x = ((134, 125, 123, 132, 132, 122, 126, 119, 132, 126, 126, 131, 136, 128), (135, 133, 115, 137, 136, 119, 131, 123, 135, 127, 124, 131, 143, 125), (134, 121, 124, 124, 133, 117, 124, 121, 137, 117, 129, 131, 132, 131), (134, 121, 124, 124, 133, 116, 124, 121, 138, 116, 129, 131, 132, 131), (135, 130, 117, 134, 135, 120, 129, 122, 134, 125, 126, 131, 141, 126), (131, 112, 134, 126, 125, 127, 119, 116, 127, 126, 125, 131, 122, 133), (134, 132, 116, 136, 136, 119, 129, 122, 136, 125, 125, 131, 141, 126), (135, 123, 122, 127, 134, 117, 125, 121, 137, 119, 129, 131, 134, 130), (125, 110, 132, 136, 126, 124, 118, 123, 130, 132, 107, 131, 107, 138))
Indices start at 0.
(0, 0) -> 134
(5, 8) -> 127
(1, 4) -> 136
(7, 9) -> 119
(1, 7) -> 123
(2, 4) -> 133
(6, 1) -> 132
(2, 8) -> 137
(4, 13) -> 126
(3, 7) -> 121
(1, 11) -> 131
(8, 11) -> 131
(2, 6) -> 124
(4, 8) -> 134
(0, 6) -> 126
(1, 9) -> 127
(6, 8) -> 136
(7, 3) -> 127
(8, 6) -> 118
(3, 2) -> 124
(2, 2) -> 124
(4, 6) -> 129
(5, 1) -> 112
(7, 8) -> 137
(1, 1) -> 133
(7, 13) -> 130
(0, 8) -> 132
(1, 0) -> 135
(7, 7) -> 121
(4, 11) -> 131
(0, 11) -> 131
(1, 12) -> 143
(2, 9) -> 117
(4, 5) -> 120
(0, 3) -> 132

m = [107, 127, 127, 143, 139, 143, 146, 104, 143, 145, 134, 127, 117, 143]
m[-14]: 107
m[-7]: 104
m[-2]: 117
m[-1]: 143
m[-4]: 134
m[-3]: 127
m[-8]: 146

arr =
[[133 131 129 126 130]
 [109 123 135 135 129]
 [139 119 141 123 133]
 [130 129 128 130 131]
 [145 136 145 132 102]
 [123 111 121 138 129]
 [124 130 130 129 126]
 [137 108 122 153 121]
 [116 110 124 133 126]
 [128 122 133 126 130]
 [122 129 135 123 121]
 [136 139 128 135 129]
 [126 118 136 131 128]]
arr[0,0]	133
arr[:, -2]	[126, 135, 123, 130, 132, 138, 129, 153, 133, 126, 123, 135, 131]
arr[1,1]	123
arr[-9,-2]	132
arr[-6,-3]	122
arr[-2,-1]	129
arr[-9,-5]	145
arr[-10,4]	131
arr[-13,3]	126
arr[8]	[116, 110, 124, 133, 126]
arr[9,4]	130
arr[3,-2]	130
arr[1]	[109, 123, 135, 135, 129]
arr[7,-1]	121
arr[-11]	[139, 119, 141, 123, 133]
arr[-12,-5]	109
arr[-6,0]	137
arr[-4,-2]	126
arr[5,-4]	111
arr[:, 4]	[130, 129, 133, 131, 102, 129, 126, 121, 126, 130, 121, 129, 128]
arr[-10,-3]	128
arr[-13,-4]	131
arr[-3,0]	122
arr[4,-4]	136
arr[-6,-4]	108
arr[8,0]	116

X =
array([[128, 124, 143, 119, 129, 121, 131, 133, 121, 134, 129],
       [143, 132, 136, 131, 123, 129, 132, 133, 115, 145, 117],
       [106, 118, 122, 136, 132, 128, 150, 154, 124, 132, 124]])
Rows and columns are counted from 0.
(0, 0) -> 128
(2, 5) -> 128
(0, 2) -> 143
(2, 10) -> 124
(2, 7) -> 154
(0, 8) -> 121
(1, 5) -> 129
(0, 7) -> 133
(2, 2) -> 122
(2, 6) -> 150
(2, 0) -> 106
(1, 10) -> 117
(2, 1) -> 118

B = [138 118 131 107 136 154]
B[0] = 138
B[1] = 118
B[4] = 136
B[5] = 154

W =
[[125 123 140 133 125 116 119 121 124 136]
 [128 115 134 126 120 114 123 124 123 142]
 [129 140 133 131 140 137 131 135 133 114]
 [125 125 113 112 122 139 145 134 133 133]
 [132 119 117 123 121 124 127 127 127 131]
 [130 110 131 116 121 114 128 142 121 140]
 [118 130 118 116 124 140 139 125 131 137]
 [134 134 141 142 137 122 116 128 126 120]
 [136 141 122 140 129 137 127 121 138 114]
 [121 128 142 140 131 122 116 112 124 138]
 [139 123 124 121 129 126 132 150 128 123]
 [131 132 116 113 130 146 142 146 133 121]
 [128 134 135 121 143 138 133 151 129 119]
 [115 124 131 128 123 125 128 110 123 144]
 [127 141 125 129 136 145 134 131 134 115]]
W[-15][0]	125
W[0][1]	123
W[12][2]	135
W[14]	[127, 141, 125, 129, 136, 145, 134, 131, 134, 115]
W[-6][-6]	131
W[:, -2]	[124, 123, 133, 133, 127, 121, 131, 126, 138, 124, 128, 133, 129, 123, 134]
W[-8]	[134, 134, 141, 142, 137, 122, 116, 128, 126, 120]
W[5][2]	131
W[-4][2]	116
W[-10][1]	110
W[:, 4]	[125, 120, 140, 122, 121, 121, 124, 137, 129, 131, 129, 130, 143, 123, 136]
W[1][2]	134
W[-14][-5]	114
W[8][-8]	122
W[11][-5]	146
W[:, 3]	[133, 126, 131, 112, 123, 116, 116, 142, 140, 140, 121, 113, 121, 128, 129]
W[-14]	[128, 115, 134, 126, 120, 114, 123, 124, 123, 142]
W[6][-9]	130
W[-12][-10]	125
W[8][9]	114
W[-2][-10]	115
W[-13]	[129, 140, 133, 131, 140, 137, 131, 135, 133, 114]
W[3]	[125, 125, 113, 112, 122, 139, 145, 134, 133, 133]
W[14][2]	125
W[-8][-10]	134
W[0][-6]	125
W[-4][-2]	133
W[3][-6]	122
W[-15]	[125, 123, 140, 133, 125, 116, 119, 121, 124, 136]
W[:, -5]	[116, 114, 137, 139, 124, 114, 140, 122, 137, 122, 126, 146, 138, 125, 145]
W[-9]	[118, 130, 118, 116, 124, 140, 139, 125, 131, 137]
W[-12][8]	133
W[-3][6]	133
W[9][3]	140
W[3][-7]	112
